A small network was shown many inputs. Here are its activations along a few directions, one row for each input.
In each table, some parts of the input vary, and every possible input appears once, in random order.
A made-up example of a description, with smaller parts first: one of 3 separate values, together with either a single point or one of 11 places around a ring or (one of 4 places along a line, together with one of 5 places around a ring).
Shared parts are said once, and a part with two or three values counts as separate values.

Rows:
x1: [ 61.9   2.3  -2.9   9.0  21.8 -51.6   9.3  18.8  -3.9  18.4  16.0  -0.2
 -20.8   4.2]
x2: [ 28.9 -11.0  20.1 -21.4   5.0  21.7  -1.9 -57.7 -25.2  17.0   3.7 -32.7
  38.8 -19.0]
x3: [-45.9   6.7  -9.1   2.3 -11.1  17.9 -37.8  29.9   7.1  -6.5 -14.3   5.1
  -5.3   7.4]
x4: [ 95.7 -10.0  10.1   5.3  16.7 -45.6  -6.3  16.3  -9.4  26.3   7.1 -17.1
   2.5   7.6]
x5: [-16.3  -2.7  12.1 -17.9  -0.9  24.9   7.4 -53.1 -20.9  -7.6  -3.0 -29.4
  10.8 -12.6]
x6: [  1.3  -2.9  -9.8  23.3  -1.6 -33.5  47.3  30.5  34.7 -31.9   0.5  34.1
 -38.1  12.6]
x7: [ 31.5  -1.3   0.0 -17.4  -0.6   4.9 -58.0  13.0 -10.0  48.0   6.3 -14.7
  32.8   9.4]
x8: [-65.4  -1.4 -17.4  13.5 -14.1  22.6 -16.8  37.1  21.8 -13.8  -5.4  37.0
   1.4  12.4]
x9: [-40.8   9.1   6.1  -2.2  -5.0  31.5  25.2 -42.2  -5.8 -26.8  -9.2  -5.8
   3.8 -22.0]
x10: [ 27.4   7.5  -4.2  16.4  10.6 -43.9  30.5  23.5  20.0 -11.9   5.0  16.4
 -35.3   2.1]
x11: [-67.1  -0.8   4.4   3.3 -16.1  40.4  52.6 -32.3  -0.1 -39.6  -6.2  17.5
   6.4 -13.2]
x12: [-11.2   4.6  -9.2 -14.3  -4.8  10.7 -51.5  16.1  -8.2  28.3  -0.6 -10.2
   3.0  11.1]
- What do these inputs look like to the network? => one of 3 separate values, together with one of 4 places along a line
- Which other rows does x1 become when the choice among 3 separate values takes its other values? List them by row number. => x5, x12
- A walk changes only the place on the line of 4. It starts at x7 and steps to x12. List the rest of the walk in order. => x3, x8

Rows:
x13: [ 16.8  -7.3  19.1 -18.6   0.4  18.0   6.9 -58.9 -25.7   9.2   0.3 -34.4
  21.5 -18.4]
x14: [ 64.6  -4.4   5.9   1.2   4.8 -17.5 -35.0  23.9   2.0  39.9   2.3  -3.5
  17.4   0.7]
x15: [-62.9  -1.5  -0.9  -5.0 -15.3  49.5  -7.2  -9.6  10.0  -1.2  -0.5  23.4
  35.0 -11.3]
x16: [-46.2   9.1  -8.9   5.5  -1.4  -5.5   3.9  26.6  10.5 -35.6 -10.7  13.8
 -23.4  22.7]
x17: [ 31.0  -7.7 -10.6  15.4  -3.0 -28.9   2.0  47.4  28.3  13.5   6.4  29.6
 -10.5  16.1]
x18: [-66.0  16.3  -7.7 -10.7 -10.0  31.9 -11.6 -16.3  -3.9 -17.9  -7.0  -6.0
   2.8  -3.1]
x19: [-47.6  -0.2   5.3   0.1  -6.4  40.3  35.5 -54.0  -0.5 -28.1  -5.7  -1.2
   4.8 -27.9]
x20: [ 38.7  -1.7   1.6  20.3   6.4 -37.9  48.1  10.6  10.3  -6.2   9.6  11.5
 -32.6  -2.6]
x21: [ 44.9   6.6  -2.0  -5.3  17.1 -32.4 -38.5  12.8 -14.1  22.5   2.6 -30.2
 -15.1   9.0]
x22: [ 12.7   2.2 -12.2   7.9   8.5 -41.8  -9.3  38.5   8.3  -4.4   1.0   0.8
 -45.0  17.5]
x23: [ -6.1   5.2  -0.7 -22.9   2.7  16.2 -38.6 -21.7 -31.3  19.1  -2.4 -37.2
   8.5   3.8]
x24: [-23.9   0.7   0.6  19.6  -3.1  -2.7  58.3  -3.5   9.5 -43.4  -6.9  24.4
 -16.4  -5.5]
x25: [-36.0  -4.6 -12.0  14.3  -9.5   8.6  11.9  31.9  27.0 -22.1   0.0  47.5
  10.1  18.4]
x26: [ 70.8  -1.6  11.8  -4.2  17.3 -33.7  11.5 -13.4 -10.2  19.6   9.5 -21.4
  -2.5 -10.7]
x27: [  9.1 -11.2  10.7 -17.7  -8.5  36.0 -38.0 -14.2 -20.1  35.2   1.4 -17.3
  45.5  -8.7]
- What do these inputs look like to the network? => one of 3 separate values, together with one of 5 places around a ring
- Which other rows does x25 become when the choice among 3 separate values takes its other values? List them by row number. => x16, x24
- Which other rows does x18 become when the place on the ring of 5 takes its other values? List them by row number. => x16, x21, x22, x23
- Which other rows does x20 become when the choice among 3 separate values takes its other values? List them by row number. => x17, x22
